These are the activations of a small neural network, seen along a few directions. Each row is one input.
Each table varies a few parts of the input and shows all the possible inputs, shuffled.
A made-up example of a description, with smaller parts first: one of 4 places along a line, together with either a single point or one of 11 places around a ring or (one of 2 separate values, together with one of 8 places around a ring).
Shared parts are said once, and a part with two or three values counts as separate values.
In the rows, 128 means zero.

Other details of the inputs shift rows strongly along three fixed directions, in all tables alike. That doesn't count.
These rows show it; all are for the same input, with only those details redrawn:
[146  90 133  65 135 136 183 186 141 129 116 169  90 159 140]
[ 59 146 163 158 190 128 107 155  95 121 101 136 195 168 184]
[105  74 104  79 173 112 111 156 130 165 164 136 178 179 159]
[168 128  77  73  84  82 157 105 147  93 137 116  61 108 137]

Rows:
x1: [ 79 176 133 158 121  94  73  57 114  97 130  95 168 116 182]
x2: [120 206 161 148  83 125 136  78 121  72  74 127  85  84 128]
x3: [129 178 183 164 157 176 171 182 101 116  50 134 119 144 108]
x4: [ 53 156 177 156 189 145 101 144 105 140 108 145 199 147 166]
x5: [117 113  71  78 102  82  73  55 148 145 192  93 150 118 147]
x6: [155 124 115  72  59 103 151  70 150 116 141 114  65  97 107]
x7: [206 134 124  94  64 113 139  80 153 125 143 104  80  97  73]
x8: [175 110 152  73 144 167 161 174 146 153 123 164  97 141  99]
x9: [176 136  67  78  90 101 159 101 132 121 129  91  65 102  96]
x10: [144 109  90  87 103  87  68  45 137 160 184  76 159 120 107]
x11: [135  93  28 162 110  80  86 105 134 157 205  70 142 104 105]
x12: [100  82 101  77 172 118 111 154 130 180 164 134 183 165 136]
x13: [128  89 122  82 178 135  92 144 137 191 165 136 186 158 127]
x14: [175 111 132  79 138 159 167 186 146 155 121 152 104 147  83]
x15: [125 113  39  92 126  71  90  70 127 150 169  68 149 127 118]
x16: [102 148 118 224 102  91  66  91 124 108 148  98 163  91 174]
x17: [ 98  81 116  75 173 124 103 145 140 176 174 146 176 163 154]
x18: [155 132  65 101 125  93  64  69 153 159 193  80 157 110 104]
x19: [142 174 190 169 159 173 173 190 103 117  50 136 123 144 109]
x20: [ 86 162 192 171 177 169  80 135 107 155 109 130 214 153 130]
x21: [ 81 189 121 161 141  96  70  66 115 108 125  98 169 102 149]
x22: [126  50 104 144 153 121  96 180 155 182 190 148 171 147 158]
x23: [146  90 133  65 135 136 183 186 141 129 116 169  90 159 140]
x24: [117  57  66 151 170 144 115 140 124 178 188 135 167 178 104]
x25: [ 86 191 134 159 126 111  65  55 107 116 128  85 174 101 141]
x26: [120  56 115 145 141 142  91 157 140 194 198 148 177 138 111]
x27: [123 205 177 153  77 131 143  70 110  76  76 108  80  83 113]
x28: [139 186 122 220  82 118 145 133 118  69 100 119  68  60 111]
x29: [168  99 176  82 116 173 161 154 147 160 121 154 104 151  76]
x30: [197 146  78  80  91 104 140 106 143 114 138 101  70  98  89]
x31: [190 138 108  73  72 113 133  82 153 123 135 116  76  92 101]
x32: [ 96  71 141  79 151 133  98 117 133 188 166 137 184 171 114]
x33: [167 131  92  74  83  89 150  93 158  96 145 126  59  99 143]
x34: [165  66 120 132 115 140 176 221 156 139 134 169  84 134 134]
x35: [116 138 190 201 122 199 169 165 113  98  78 181 116 100 117]
x36: [155 104 131  63 139 153 175 182 135 151 118 159  98 143 100]
x37: [ 83 159 148 162 114  89  70  54 117  92 128  80 165 124 179]
x38: [154  87 151  67 137 143 168 183 160 125 120 174  92 154 153]
x39: [114  46 128 148 136 138  97 147 134 194 197 141 178 146 101]
x40: [140  96 128  61 134 139 180 184 141 136 118 168  92 151 130]
x41: [142 189 137 220  81 125 140 121 126  72 105 131  64  52 118]
x42: [123 177 194 147 156 168 166 184 102 105  46 158 117 134 126]
x43: [109 195 174 149  72 118 148  71 118  63  78 116  72  92 144]
x44: [ 97 148  84 234 119  81  86 112 112 106 134  67 156 104 172]
x45: [172 106 165  71 128 175 155 163 145 157 121 162 104 146  96]
x46: [ 82 188 104 162 141  85  76  74 103 103 118  87 170 109 143]
x47: [165 214 171 170  87 133 129  90 123  82  83 113  99  80 108]
x48: [ 97 139 130 227  94  88  73  80 119 109 148  90 160  98 164]
x49: [ 65 137 193 156 172 144  89 141 112 122 105 140 202 167 193]
x50: [123 200 130 185 144 104  61  78 117 119 134  82 183  99 129]
x51: [ 51 152 188 154 171 152  96 131 104 143 106 143 204 151 163]
x52: [140 177 110 210  86 134 153 113 113  55  91 119  78  56 111]
x53: [161  69 123 124 126 178 175 181 150 139 142 182  95 110  97]
x54: [137  80 175  66 111 150 179 153 144 136 121 171  90 161 133]
x55: [ 67 140 165 160 191 127  98 162 103 113  99 129 198 170 190]
x56: [107 181 208 145 155 180 165 172 108 109  60 171 113 125 132]
x57: [138 100  37 154 122 102  76  60 150 144 218 115 139 114 108]
x58: [105  67  95  85 175 113 123 151 120 171 155 117 175 188 159]
x59: [151 210 128 163 110 121 146 103  99  77  68  84  84  96 113]
x60: [100  76  92  83 174 120 122 150 120 185 155 116 180 174 136]
x61: [158  78 129 132 115 180 170 149 150 144 149 196  86 144  88]
x62: [111 130 204 204 114 196 177 155 107  96  75 173 111 106 106]
x63: [136  82  20 153 116  98  96  87 128 143 194  72 153 101 105]
x64: [121 171 239 156 136 190 159 152 102 110  53 154 117 140 110]
x65: [180 119  52 143  80 116 152  97 149  99 162 135  51 100  84]
x66: [ 51 147 151 162 192 134 114 150  86 133  91 117 194 170 174]
x67: [174 107  90 141  56 127 156  65 150 108 163 141  51 102  75]
x68: [108 150 187 153 155 155 179 190 103  81  39 144 108 161 173]
x69: [189 107 139  85 140 156 168 194 147 156 121 153 109 146  83]
x70: [ 81 154 157 167 198 145 105 153  83 149  86 107 204 164 146]
The inputs of x66 and x5 match in every part but one. If x63 is changed in the same way as x66 into x5, which row does it become?
> x35
The inputs of x62 and x53 match in every part but one. If x6 is changed in the same way as x62 into x53, which row does it become?
> x4
Describe the family of inputs behind these rows.
> one of 5 places along a line, together with either one of 4 places along a line or one of 10 places along a line
Change only the place on the line of 4 in x22. List by row number the other rows that result.
> x41, x53, x57
Start at x65 and move only the place on the line of 4, one step at a time. The first step leads to x52. Which rows follow, in order?
> x28, x34
Start at x19 and move only the place on the line of 5, one step at a time. The first step leads to x69. Which rows follow, in order?
> x50, x47, x7
